Each row below is a small network's average activation on inputs in which a field has the value named, seen along a few directions.
Related values have similar rows: they may be neighbours, one step apart, or belong to one group.
In the rows, 500 means zero.
Strong random noise was added to every row along 3 fixed directions; ignore it. To show where, here is one row again and again, with new noise each time:
441 488 329 591 308 534 462 646 563 441 506 343 368 292 603
528 561 546 551 325 629 445 515 529 370 419 558 450 391 778
482 445 557 537 425 456 513 453 455 493 528 531 514 457 602
489 449 592 548 451 428 541 425 437 524 531 552 540 501 562
491 557 530 698 457 379 644 499 477 637 497 457 514 575 331


Votam, 22 values:
v5: 645 599 607 420 574 500 489 549 565 488 397 610 560 730 287
v1: 464 626 353 583 266 655 400 768 669 469 496 316 317 294 546
v4: 432 647 529 515 437 621 492 390 583 484 505 378 374 313 630
v9: 519 380 458 186 460 524 339 569 532 386 588 567 434 417 543
v15: 531 376 368 464 675 385 440 566 428 437 473 478 496 577 397
v13: 415 356 406 417 253 512 361 636 540 475 643 463 489 351 598
v19: 490 348 555 344 408 370 391 369 540 595 672 462 516 441 388
v10: 452 721 525 552 384 689 498 474 546 435 441 414 411 357 691
v7: 344 398 243 570 687 346 548 500 511 625 626 255 501 456 266
v12: 485 516 409 582 485 589 515 684 528 462 447 418 459 464 705
v11: 450 564 369 679 692 436 609 510 530 620 470 400 554 584 319
v2: 553 507 374 474 514 612 401 703 480 357 472 522 431 447 720
v16: 572 654 514 622 554 564 597 611 485 514 368 577 470 638 450
v22: 348 446 534 569 580 304 678 434 406 704 636 316 554 503 240
v20: 569 698 364 638 186 661 430 714 747 493 359 310 310 471 400
v18: 377 486 196 515 521 674 452 667 565 366 396 268 365 284 553
v6: 521 337 342 302 447 386 379 500 591 553 628 409 377 420 272
v21: 469 343 268 315 584 711 362 461 437 206 428 472 471 294 849
v3: 566 322 525 395 723 369 548 445 348 514 556 635 636 541 390
v17: 501 498 637 459 456 499 577 381 446 501 521 644 574 510 663
v14: 632 696 551 570 450 522 488 533 647 552 399 535 515 692 235
v8: 382 548 362 735 630 317 705 634 474 698 563 338 470 562 144
The values of Votam form a tree with 7 forks.
Q: Name the neighbours of v6, in listed order.
A: v14
Q: Name the neighbours of v2, in listed order.
A: v16
Q: Name the neighbours of v15, in listed order.
A: v3
Q: Name the neighbours of v13, in listed order.
A: v1
Q: Name the neighbours of v12, in listed order.
A: v8
Q: Fewest steps between v5 and v4?
A: 8

Zak, 9 values:
n6: 320 612 467 707 337 607 613 568 540 628 515 268 419 379 555
n9: 465 438 405 679 706 455 641 357 374 387 402 462 573 501 590
n8: 491 699 547 753 310 411 632 499 708 762 591 313 462 518 291
n1: 684 710 495 527 781 665 504 541 494 369 315 677 545 535 739
n3: 480 609 412 428 141 623 255 570 769 476 422 357 336 194 508
n4: 590 437 418 222 285 607 362 562 613 385 561 594 412 375 369
n5: 600 372 612 337 454 399 403 639 425 449 563 706 523 766 465
n2: 434 573 663 593 556 529 560 403 351 407 450 544 553 431 852
n7: 506 288 364 309 697 554 387 560 413 394 467 545 496 614 446
The values of Zak form a ring.
Q: Name the neighbours of n5, in listed order.
A: n4, n7
Q: Name the neighbours of n8, in listed order.
A: n6, n3

Sar, 10 values:
t8: 509 520 565 426 427 539 423 468 447 426 434 589 495 480 647
t5: 546 625 468 694 490 586 620 556 462 478 421 488 499 537 606
t4: 549 899 212 812 453 743 590 813 631 364 192 321 286 466 486
t3: 518 534 505 492 513 409 507 531 496 552 528 457 468 585 300
t9: 482 527 480 377 299 667 372 573 630 373 500 471 386 320 549
t6: 573 466 724 430 636 428 549 235 389 555 453 756 674 719 484
t2: 485 606 535 613 635 598 576 423 481 505 428 479 533 491 636
t10: 518 460 613 484 607 507 550 382 413 453 518 612 589 538 637
t1: 500 443 471 371 253 591 244 679 672 373 529 459 390 300 670
t7: 515 307 578 341 453 440 410 400 548 580 633 602 587 508 521
The values of Sar form a line.
Q: Name the neighbours of t4, in listed order.
A: t2
Q: Name the neighbours of t6, in listed order.
A: t8, t10
Q: Name the neighbours of t9, in listed order.
A: t3, t7

Peda, 16 values:
u4: 546 314 526 282 578 500 375 462 447 389 504 641 570 543 610
u10: 367 152 452 347 725 326 526 375 294 430 634 480 625 443 590
u1: 479 691 694 709 459 456 683 384 525 681 487 464 545 610 318
u2: 645 518 641 389 597 624 387 410 414 305 357 782 601 582 749
u11: 514 557 230 564 464 473 491 734 647 580 452 349 364 535 233
u9: 654 558 572 470 431 548 416 508 574 452 419 601 478 594 424
u15: 389 314 502 406 674 376 527 336 379 532 659 429 541 432 579
u13: 587 660 621 545 396 460 520 548 624 626 464 521 518 603 264
u14: 637 571 900 439 534 483 497 270 439 577 423 886 661 842 422
u16: 412 482 556 565 393 339 619 413 503 671 633 420 570 423 373
u6: 389 429 435 580 489 392 595 472 431 613 647 355 505 414 455
u5: 581 489 572 492 718 405 575 407 361 500 480 570 588 672 380
u3: 478 506 497 341 247 574 345 566 648 422 577 480 399 359 597
u8: 391 517 473 655 537 427 667 512 470 644 533 357 491 475 395
u7: 438 547 434 668 661 472 665 548 415 686 520 426 549 572 344
u12: 550 587 441 598 544 654 481 559 495 343 357 583 433 534 726
The values of Peda form a line.
Q: A walk along Peda starts at u16 and steps to its neighbour u1. Put u10, u15, u5, u3, u8 in the order it reaches them.
A: u8, u15, u10, u5, u3
Q: Name the neighbours of u4, in listed order.
A: u2, u11
Q: Name the neighbours of u14, in listed order.
A: u9, u13
